These are the activations of a small neural network, seen along a few directions. Each row is one input.
In each table, some parts of the input vary, and every possible input appears once, in random order.
Descriptions start from the smaller parts, as in this example, which fits no table here: values(3) and (point or line(9) or (line(6) and ring(8))).
Shared parts are said once, and a part with two or three values counts as separate values.
In the rows, zero is written as 128.

Other details of the inputs vary at random and push rows far along two fixed directions, the same in every table; ignore that.

Rows:
row 1: [207  97 222 172  74 190 144 209  73  80 104 172 123  57  57]
row 2: [158 209 137  75 153 120 167 153 149 174  61  93  99 180 204]
row 3: [166 193 169  87 109 142 173 161 128 199  62 112  85 110 167]
row 4: [181 124 188 166 113 151 139 178 125  99  95 139 104  50  87]
row 5: [104 122 127 164 128 140  81 111 106 128 179 149 133  92  93]
row 6: [130  90 123 138 135 140 106 115 103  90 177 147 158 138 107]
row 7: [124 113 114 155 152 146  88 117 102 110 189 124 130 113  95]
row 8: [ 52  94  66 122 168  75 107  52 146 122 178 105 148 170 148]
row 9: [185 150 207 100  90 164 186 198 103 171  62 134 106 101 133]
row 10: [142 105 156 192 116 151  97 134 102  96 169 164 126  75  67]
row 11: [186 192  56 108  75 142 205 220 170 173  29 116 145 138 131]
row 12: [131  78 160 171  91 145 104 140 107  68 152 169 135  94  70]
row 13: [ 11 106  53 119 152  76  75  23 185 131 156 131 158 196 171]
row 14: [126  87 126 143 127 126 109 108 113  72 167 136 155 134  94]
row 15: [121 194 117  27 148 107 181 135 156 215  77  83 123 213 250]
row 16: [132  79 122 149 141 107  99 107 124  70 148 134 140 123  82]
row 17: [148 199 135  73 161 103 177 149 165 162  48  78  99 161 199]
row 18: [ 29 129  29 101 184  95  88  16 149 172 221 107 139 194 176]
row 19: [ 99  71 126 171 116 111 106 106 124 101 158 142 127  93 101]
Description of these inputs: point or (values(2) and ring(9)).
Change only the values(2) part in row 14. List by row number the other rows that result. -> row 12
Change only the ring(9) part in row 18. List by row number the other rows that result. -> row 2, row 6, row 7, row 8, row 14, row 15, row 16, row 17

Rows:
row 20: [139 106 148 183 118 150 109 145 111  94 158 159 132  82  75]
row 21: [170 126 168 140 108 147 151 177 123 115  84 129 112  74 105]
row 22: [ 55 147  80  86 136  89 117  64 172 166 119 122 150 207 188]
row 23: [ 67 151  69  99 156  80 128  73 169 167 121 104 140 182 193]
row 24: [173 186 162 105 102 142 160 174 128 168  70 119 103 113 142]
row 25: [155 206 127  54 135 129 174 160 148 189  60  82 123 188 203]
row 26: [ 69 152 125  73 186  98  98  56 142 181 155 111 117 185 207]
row 27: [ 92  61 108 156 120 125  94  98 124  91 178 148 149 113  88]
row 28: [ 71  88  61 160 157 105  84  55 140  95 204 143 154 135 111]
row 29: [124 167 106 100 148 110 153 119 160 156  99 107 120 158 174]
row 30: [106 127 118 131 123 134 117 120 124 134 145 144 140 147 139]
row 31: [152  87 146 170  96 162 101 135  82  95 180 165 138  76  55]
row 32: [160 133 165 109 109 140 166 173 127 135  73 124 121 113 138]
row 33: [120 126  93 144 150 135 102 111 124 124 171 119 140 131 108]
row 34: [159 139 152 154 109 156 123 165 111 127 132 141 117  91 102]
row 35: [158 108 162 174 104 150 114 163 118  88 121 149 118  84  81]
row 36: [189 126 159 126 112 157 162 176 109 117 101 127 109 109 112]
row 37: [143 175 151  87 113 126 166 148 142 169  66 122 126 155 169]
row 38: [ 66 147  68  97 149  76 122  75 175 163 115  99 133 186 191]
row 39: [105  99 122 148 117 129 100 115 131 105 151 151 146 140 116]
row 40: [167 132 161 138 109 151 151 178 115 128  95 129 102  76 104]
row 41: [169 142 144 140 135 139 135 164 121 109 112 121 125 108 103]
row 42: [ 94 129 106 106 130 120 135 111 135 153 130 123 133 148 154]
row 43: [110  59 103 174 127 133  97 103  93  93 204 152 145 102  70]
row 44: [119 147 108  82 130 102 149 120 159 140  95 111 123 179 176]
row 45: [115 146 100 101 145 122 132 120 133 140 128 112 141 171 151]
row 46: [ 58  90  84 153 139 116  82  69 132 108 197 160 170 154 124]
row 47: [157 116 122 151 130 150 122 138 116 118 155 129 118  97  95]
row 48: [137 147 142 110 115 122 150 151 154 142  69 109 110 121 150]
row 49: [151 175 127  95 127 122 163 155 139 182  81  97 104 137 169]
row 50: [156 162 127 116 139 134 141 154 131 138  96 107 120 136 137]
row 51: [ 60 111 133 122 172  97  86  43 125 121 188 120 129 157 164]
row 52: [157  90 148 143 107 129 134 155 114 101 120 132 124 107  96]
row 53: [121  76 107 156 132 129 108 104 115  81 181 151 148 118  91]
row 54: [108  87 111 148 119 140 106 112 106 117 191 146 142 100  93]
row 55: [116  86  98 179 146 127  81 102 113  69 190 143 154 103  68]
row 56: [109 120 123 126 118 125 119 107 131 127 129 145 148 141 127]
row 57: [ 61 119 127 111 179 103  85  48 123 142 182 123 121 163 169]
row 58: [160  98 155 170  99 169 111 158  88 100 168 158 136  84  75]
row 59: [104 147 116 120 121 112 121 106 157 143 100 123 128 148 145]
row 60: [167 157 148  90 119 120 155 175 137 123  68 108 121 153 145]
row 61: [108  91 108 143 132 118 121 108 118 117 168 139 144 128 110]
row 62: [114 148  93 114 147 118 135 108 147 148 125 113 121 152 157]
row 63: [ 55  84 133 145 161 101  67  38 118  94 212 122 127 145 133]
row 64: [142  79 199 165 147 144  94 116  81  80 185 146 111  77  81]
row 65: [106 175 118 105 130 113 141 111 155 167  95 121 129 153 163]
row 66: [172 112 171 158 108 153 146 178 112 108 113 139 113  59  78]
row 67: [122  89 103 163 131 122 100 106 131  80 163 138 128 109  91]
row 68: [192 130 167 123 114 149 170 181 115 114  94 129 115 109 113]
row 69: [ 72 122  97 132 138 118 108  88 140 133 169 147 157 163 146]
row 70: [ 69 184  86  85 144  91 133  77 178 183  91 111 139 191 202]
row 71: [177 128 171 159  98 159 136 172 103 114 108 146 108  71  75]
row 72: [165 152 170  97 109 139 179 181 131 152  63 118 114 119 149]
row 73: [118  90 106 154 142 133 101 111 109  85 188 143 158 127  81]
row 74: [108  92 117 156 115 139  98 103 104 109 175 159 146 115  86]
row 75: [167 128 147 142 118 138 148 167 113 132 104 121 105  93 109]
row 76: [177 164 159 112 120 128 177 181 134 156  59 106 102 114 148]
row 77: [104 118 104 138 130 130 113 114 127 137 166 133 127 104 112]
row 78: [191 131 156 122 111 161 160 174 109 128 114 123 111 108 113]
row 79: [162 126 138 143 124 127 120 159 125  89 112 121 122 107  95]
row 80: [165 139 154 106 114 124 170 167 127 142  72 115 120 130 150]
row 81: [187 172 163  87 121 133 175 191 130 133  50 106 122 144 154]
row 82: [137 179 145 111 124 125 153 153 154 154  68 121 120 145 173]
row 83: [ 69 147  65  84 149  96 130  76 149 186 150 106 143 193 191]
row 84: [172 149 169 149 107 157 142 183 114 127  95 137 108  94 112]
Changing only one part turns row 56 into row 31. The same change can be made to row 81. Which row results? -> row 25
Changing only one part turns row 21 into row 40. The same change can be made to row 82. Which row results? -> row 84
What do these inputs look like to the network? -> line(5) and (point or (values(2) and line(6)))
Start at row 47 and move only the line(5) part, one step at a time. The first step leads to row 62. Which rows follow, in order? -> row 29, row 28, row 67
Change only the values(2) part in row 37. List by row number the other rows that result. -> row 65

Rows:
row 85: [144 199 155  52 125 106 175 155 164 167  22  90 117 179 200]
row 86: [168 183 130  81 108 108 200 189 168 159  12 103 130 164 184]
row 87: [180  96 182 157 107 153 137 182 102  72 119 146 133  81  73]
row 88: [110 144  99 128 132 134 110 119 129 142 156 127 138 142 132]
row 89: [ 44  94  86 130 155  97  72  37 135 117 203 138 151 187 153]
row 90: [168 200 166  71 128 142 185 169 125 199  70 107 106 157 197]
row 91: [222 144 171 128  92 178 179 222 109 131  72 125  97  73  97]
row 92: [152 115 133 141 113 133 130 154 141  92 106 136 125 123 112]
row 93: [142 165 146  83 130 137 153 135 118 186 115 110 107 149 177]
row 94: [ 54  74 144 216  75 153  67  90 106 122 202 214 138  43  54]
row 95: [167 122 181 136 128 125 134 145 119  90  94 118 104 100 107]
row 96: [ 44 137  68 108 180  96  85  36 143 168 192 119 147 174 162]
row 97: [125 106  94 141 112 107 124 122 143 101 114 136 153 132 101]
row 98: [171  99 170 161 113 168 111 142  74 108 174 153 121  75  62]
row 99: [ 60 123  61 129 148 115  84  59 132 139 202 135 163 153 120]
row 100: [139 176 143 101 145 129 137 143 129 172 102 105 103 142 174]
row 101: [ 64 129  42 125 151 113  99  61 155 145 181 135 157 164 131]
row 102: [ 86 153  80  89 147  94 145 101 177 145 101 118 149 193 192]
row 103: [102 136 126  97 153  94 135  97 151 135 108  99 111 159 179]
row 104: [129 161  79 117 115 124 149 137 145 161  98 120 141 144 128]
row 105: [190 113 181 159 106 174 121 171  76 113 152 147 108  78  81]
row 106: [126 166 117  89 127 132 147 140 134 172 114 107 124 146 164]
row 107: [ 35  91  85 133 180  89  83  41 140 113 200 132 158 172 147]
row 108: [124 137 156  90 147 109 143 127 136 141  92 100 106 150 173]
row 109: [ 85 156 103  91 140  97 121 103 163 140 106 108 140 191 187]
row 110: [150 153 154 117 146 141 146 153 112 157 118 119 116 116 145]
row 111: [114 158  83 111 138 132 150 127 149 159 124 125 141 153 156]
row 112: [ 86  79  61 145 121  98 108  91 146 101 162 136 160 143 108]
row 113: [209 128 214 141 119 145 168 198 110  89  68 121  94  80 108]
row 114: [150  77 142 182 132 150  99 125  88  88 199 141 114  57  59]
row 115: [ 41 117  74 127 172  76  82  36 162 114 173 115 138 184 171]
row 116: [190  92 146 175  85 142 135 191 119  72  99 144 131  84  62]
row 117: [ 98  80 134 161 150 118  79  95 116  83 178 136 130 122 102]
row 118: [ 92 142  47 114 125 114 139 111 151 168 134 114 145 159 145]
row 119: [106 171 140  62 142  99 147  98 150 169  82 103 124 198 205]
row 120: [186 118 165 161 107 175 140 189  86 105 140 146 131  67  68]
row 121: [143  68 129 175 115 139 100 126 113  55 157 159 145  86  52]
row 122: [157 225 147  69 140 116 173 157 160 198  45  79  87 165 221]
row 123: [103  88 106 179 154 133  92  89 108  98 219 146 139  93  83]
row 124: [157 158 116 127 115 151 144 165 137 143 103 125 119 126 131]
row 125: [207 136 177 109  96 146 179 207 132 114  44 119 101 104 126]
row 126: [105 114 141 120 154 107 108  93 128 113 131 122 128 142 132]
row 127: [142  54 168 179 123 150 101 123  82  63 194 165 140  91  61]
row 128: [ 63 111 168 162  79 130 103  98 148 145 111 178 135  95 130]
row 129: [148  79  90 205  98 157 101 150 100  85 182 160 147  75  30]
row 130: [163 201 164  58 140 128 180 167 136 206  53  85  88 148 207]
row 131: [184  91 183 145 100 151 136 180 100  77 115 135 119  79  77]
row 132: [ 45 145  58 112 177  88  92  31 153 162 184 112 141 174 168]
row 133: [228 144 158 155  82 175 188 240 103 123  66 135 120  68  74]
row 134: [100  54 133 157 133 129  85  81  97  83 209 151 139 120  90]
What do these inputs look like to the network? -> values(2) and (point or (values(4) and line(6)))
Changing only the values(2) part turns row 134 into row 93. The same change can be made to row 113. Which row results? -> row 123
Changing only the values(2) part turns row 99 into row 85. The same change can be made to row 91. Which row results? -> row 125
Change only the line(6) part in row 132. List by row number the other rows that result. -> row 96, row 98, row 99, row 101, row 104
Change only the line(6) part in row 126. List by row number the other rows that result. -> row 85, row 95, row 97, row 119, row 121
Change only the values(2) part in row 88. List by row number the other rows that result. -> row 109
Change only the values(2) part in row 116. List by row number the other rows that result. -> row 129

Rows:
row 135: [ 47 125  66 109 165  81  96  43 165 133 162 116 145 193 173]
row 136: [157  89 172 177 106 157 119 159  96  90 145 159 124  63  66]
row 137: [190 149 200 120  93 156 166 196 113 135  62 132 105  98 124]
row 138: [164 152 163  91 121 122 161 159 135 136  64 105 108 144 161]
row 139: [ 71 188  82  75 159  99 129  82 164 198 120 101 127 200 214]
row 140: [131 182  62  82 108 116 176 157 175 175  58 111 146 177 172]
row 141: [144 132  75 140 102 134 155 163 148 129 101 130 150 125 106]
row 142: [201 178 183  99 123 147 172 192 119 146  55 101  96 118 147]
row 143: [ 57 127  90 112 146  91 110  68 158 148 140 124 141 167 168]
row 144: [140 151 137 114 130 129 134 135 130 148 112 113 112 126 141]
row 145: [161 114 157 148 115 158 125 155  94 122 148 139 118  93  93]
row 146: [ 59 109  74 139 157 114  91  63 129 140 206 136 145 146 135]
row 147: [170 167 157  90 131 134 162 162 122 154  81 103 109 142 159]
row 148: [ 52 187  85  63 149  76 131  71 188 192  85  98 132 214 232]
row 149: [138 136 132 118 145 128 138 129 123 132 129 117 121 129 136]
row 150: [111  79 125 179 127 144  94 107 102  98 197 160 140  85  75]
row 151: [ 43  82  68 172 150 118  59  39 124 111 238 159 161 132 100]
row 152: [214 140 200 130 105 161 168 205 102 127  77 119  90  69 105]
row 153: [ 98  78 105 160 135 131  84  84 106 105 210 144 141 111  84]
row 154: [ 71  76  88 157 157 109  81  65 126  91 205 143 156 137 109]
row 155: [146  71 150 173 121 150 100 135  90  72 182 152 138  86  60]
row 156: [207 182 124 115  81 143 193 224 149 146  25 116 123 119 125]
row 157: [173  72 174 184 117 159 115 163  85  63 163 152 125  59  49]
row 158: [123  67 130 168 132 135  91 109 103  72 190 152 145 106  74]
row 159: [163 201 163  68 130 122 178 170 153 171  35  92 103 163 198]
row 160: [190  97 196 183  94 171 124 183  89  81 125 161 115  47  49]
row 161: [ 89 120 104 114 150  97 120  87 149 124 137 117 131 160 158]
row 162: [ 84 142 103 110 137 117 121  90 140 162 146 130 138 163 162]
row 163: [127 151 132 106 142 114 135 127 145 135 101 113 125 158 160]
row 164: [121  98 141 144 113 129 111 118 119 107 142 143 132 110 104]
Changing only one part turns row 160 into row 136. The same change can be made to row 159. Which row results? -> row 157
What do these inputs look like to the network? -> values(3) and (point or ring(9))
Change only the values(3) part in row 146. List by row number the other rows that result. -> row 139, row 145
Which other rows agree with row 138 in the values(3) part? List them by row number. -> row 137, row 140, row 145, row 147, row 153, row 155, row 158, row 162, row 164

Rows:
row 165: [120  90 156 158 119 142 107 116 103 100 164 159 137  92  90]
row 166: [ 79 134 112 118 152 113 102  78 128 155 167 124 132 144 145]
row 167: [ 62 112  90 133 173 105  75  50 128 119 201 126 149 165 132]
row 168: [178  86 136 184 118 161 103 156  92  63 169 151 139  67  31]
row 169: [ 74 156  80 108 158 108 131  88 151 177 149 120 139 162 176]
row 170: [ 93 147 113 110 155 117 100  89 126 148 161 115 126 167 160]
row 171: [ 47 155  94  91 140 105 113  64 156 183 152 125 139 189 202]
row 172: [122 140  88 127 134 130 112 114 134 135 150 126 136 147 125]
row 173: [141 103 115 161 119 142 117 128 112 107 153 142 134  88  74]
row 174: [101 119  93 137 117 123 124 115 138 134 134 144 155 133 117]
row 175: [ 79 141 113 106 157 107 111  77 137 156 148 113 131 153 162]
row 176: [174 142 199 108 104 138 159 176 130 132  57 122  97 122 154]
row 177: [168 152 160 115 124 137 173 179 134 148  68 111  98 103 149]
row 178: [176 162 160 123 115 153 167 183 118 159  92 120 101 103 143]
row 179: [175 165 190 103 109 153 154 180 113 141  77 128 105 132 152]
row 180: [147 163 126  97 118 120 165 153 151 159  63 102 105 130 155]
row 181: [190 168 155 114 103 149 171 185 123 156  69 120 105 100 120]
row 182: [155 183 137  94 148 128 164 162 145 153  80 105 120 154 173]
row 183: [172 162 153 110 138 133 165 173 138 130  77 107 114 130 151]
row 184: [147 156 181 106 111 142 156 158 123 157  87 132 114 120 147]
row 185: [188  14 143 155 114 165 131 156  48  59 214 147 145  80  32]
row 186: [156  67 143 187  88 152 121 164 104  76 140 162 133  59  42]
row 187: [ 68 137  52 122 138 111 105  64 147 164 173 124 142 163 148]
row 188: [ 45 129  44 126 129 106 103  64 156 166 172 141 162 177 154]
row 189: [106 108 104 142 151 109 120 106 138 107 152 127 133 131 130]
row 190: [171 165 184 107 114 147 149 167 111 162  90 112  92 108 147]
row 191: [145  55 130 195  93 149 101 151 106  60 165 163 139  74  42]
row 192: [181 164 166 105 122 135 176 190 140 146  54 102  92 124 165]
row 193: [117  57 156 177 116 140  94 111 104  78 179 166 133  74  67]
row 194: [ 63 134  49 120 135 110  97  76 151 146 168 141 167 187 153]
row 195: [ 91 102 119 132 157  95  94  71 130 109 163 124 130 142 133]
row 196: [159  74 125 186 121 148  99 140 105  56 173 143 140  76  36]
row 197: [144 179 168  82 130 128 159 148 138 153  63 115 118 167 183]
row 198: [100 150  89 118 154 122 118 105 138 149 160 122 136 163 162]
row 199: [142 163 128 110 103 134 164 162 142 168  75 129 132 134 142]
row 200: [ 87 114 129 118 140  98 116  83 145 117 133 132 137 159 155]
row 201: [180 151 189 113 133 134 148 163 120 123  77 105 101 122 135]
row 202: [ 61 115  62 124 134  86 111  79 163 120 144 129 162 174 147]
row 203: [ 87  98  76 151 129 114  99  94 142  95 167 143 169 147 106]
row 204: [158 165 131  95 123 110 164 159 152 139  57  97 110 140 158]
row 205: [155  92 145 178 127 155 123 150  97  96 164 148 129  65  69]
row 206: [185 146 151 119 104 137 158 183 133 126  68 108  97 110 126]
row 207: [158  61 178 184 118 152  96 138  82  74 171 151 112  43  45]
row 208: [148 161 173  92 126 122 158 145 138 137  64 115 117 158 171]
row 209: [104 107 130 131 144 111  97  92 127 120 153 122 116 135 136]
row 210: [ 92 141  75 116 133 112 118 104 152 134 131 132 166 174 146]
What do these inputs look like to the network? -> point or (line(5) and ring(9))
Change only the line(5) part in row 201. List by row number the other rows that result. -> row 183, row 196, row 203, row 208
